Each row below is a small network's average activation on inputs in which a field has the value named, seen along a few directions.
Related values have similar rows: they may be neighbours, one step apart, or belong to one group.
(in the rows, 500 means zero)
Strong random noise was added to every row along 3 fixed directions; ignore it. To show where, here is one row again and again, with new noise each time:
[413 507 473 283 662 486 263 526 750 322 487 231 522 371 393 425 183 379]
[454 567 502 456 551 423 439 584 730 595 582 579 420 397 514 414 436 689]
[426 525 552 463 480 618 515 496 433 452 470 505 461 432 563 577 517 448]
[461 703 538 476 532 552 307 672 701 407 413 552 419 454 664 504 358 507]
[443 568 554 505 465 583 521 540 484 517 490 598 429 440 604 555 548 542]


T, 18 values:
t5: [493 499 538 519 460 630 480 499 470 355 379 520 472 478 529 563 536 390]
t2: [471 476 436 548 442 520 562 359 403 532 594 355 560 498 346 535 512 484]
t7: [444 582 397 416 536 464 409 458 634 451 553 356 527 436 360 483 382 436]
t11: [501 384 450 512 528 502 714 365 357 615 520 542 623 519 450 493 586 530]
t6: [600 365 412 446 528 485 590 439 349 639 538 499 477 593 424 489 649 560]
t12: [563 444 563 577 400 598 542 494 183 507 401 603 441 709 665 704 756 405]
t4: [438 451 576 577 434 545 532 542 480 524 477 621 430 469 500 446 549 496]
t8: [544 636 520 634 487 440 503 629 556 492 490 674 546 581 602 493 484 660]
t9: [537 619 494 547 449 437 468 552 620 492 559 455 516 534 459 494 340 512]
t3: [615 480 416 399 595 345 512 487 617 645 628 479 489 499 498 263 527 700]
t18: [548 432 507 562 574 413 387 563 591 488 457 468 469 524 433 458 491 470]
t14: [443 540 519 494 461 500 568 474 537 543 517 595 433 434 537 528 551 541]
t1: [422 474 534 449 422 615 512 359 406 509 521 409 521 415 428 580 526 431]
t16: [432 337 521 517 548 460 519 432 430 414 480 417 511 499 389 477 491 321]
t17: [487 125 499 389 507 406 593 335 308 564 583 238 546 534 239 507 573 385]
t13: [579 447 470 480 502 547 612 383 344 501 527 489 603 507 584 469 664 440]
t15: [541 531 517 490 524 521 552 534 430 390 403 459 670 550 547 544 407 418]
t10: [573 501 480 601 461 436 552 505 463 505 525 558 534 551 480 520 443 578]
T is arranged as a ring.
- A walk along T starts at t5 and steps to its neighbour t14. Put t11, t6, t4, t9, t17, t13 in the order it reaches them. => t9, t11, t13, t6, t17, t4
- Which values are neighbours of t8? Give them in the order they are listed. => t15, t10
- Which values are neighbours of t7? Give them in the order they are listed. => t2, t1

C, 10 values:
c1: [532 491 419 412 548 421 592 413 466 583 591 347 659 546 432 460 436 517]
c10: [469 341 647 564 525 267 468 651 626 606 484 592 455 561 456 490 477 557]
c4: [275 187 447 323 607 483 639 147 436 505 688 204 638 264 120 476 483 385]
c9: [408 304 501 431 476 499 684 329 501 653 696 545 408 275 294 383 617 674]
c8: [377 400 563 367 514 562 654 378 313 531 564 569 405 400 576 593 698 478]
c6: [672 578 421 406 560 458 385 585 644 620 442 497 610 638 571 432 486 642]
c5: [591 586 471 566 458 587 607 496 442 320 513 504 552 435 471 409 336 495]
c2: [583 398 393 453 615 331 390 464 597 539 608 301 514 531 393 351 487 502]
c3: [570 615 422 624 651 296 120 749 899 503 403 614 411 622 571 391 409 581]
c7: [408 314 518 478 286 660 864 218 108 552 635 354 538 428 207 665 578 443]
C is arranged as a line.
- Which values are neighbours of c5? Give them in the order they are listed. => c1, c7
- Which values are neighbours of c2? Give them in the order they are listed. => c6, c3
- Which values are neighbours of c8? Give them in the order they are listed. => c9
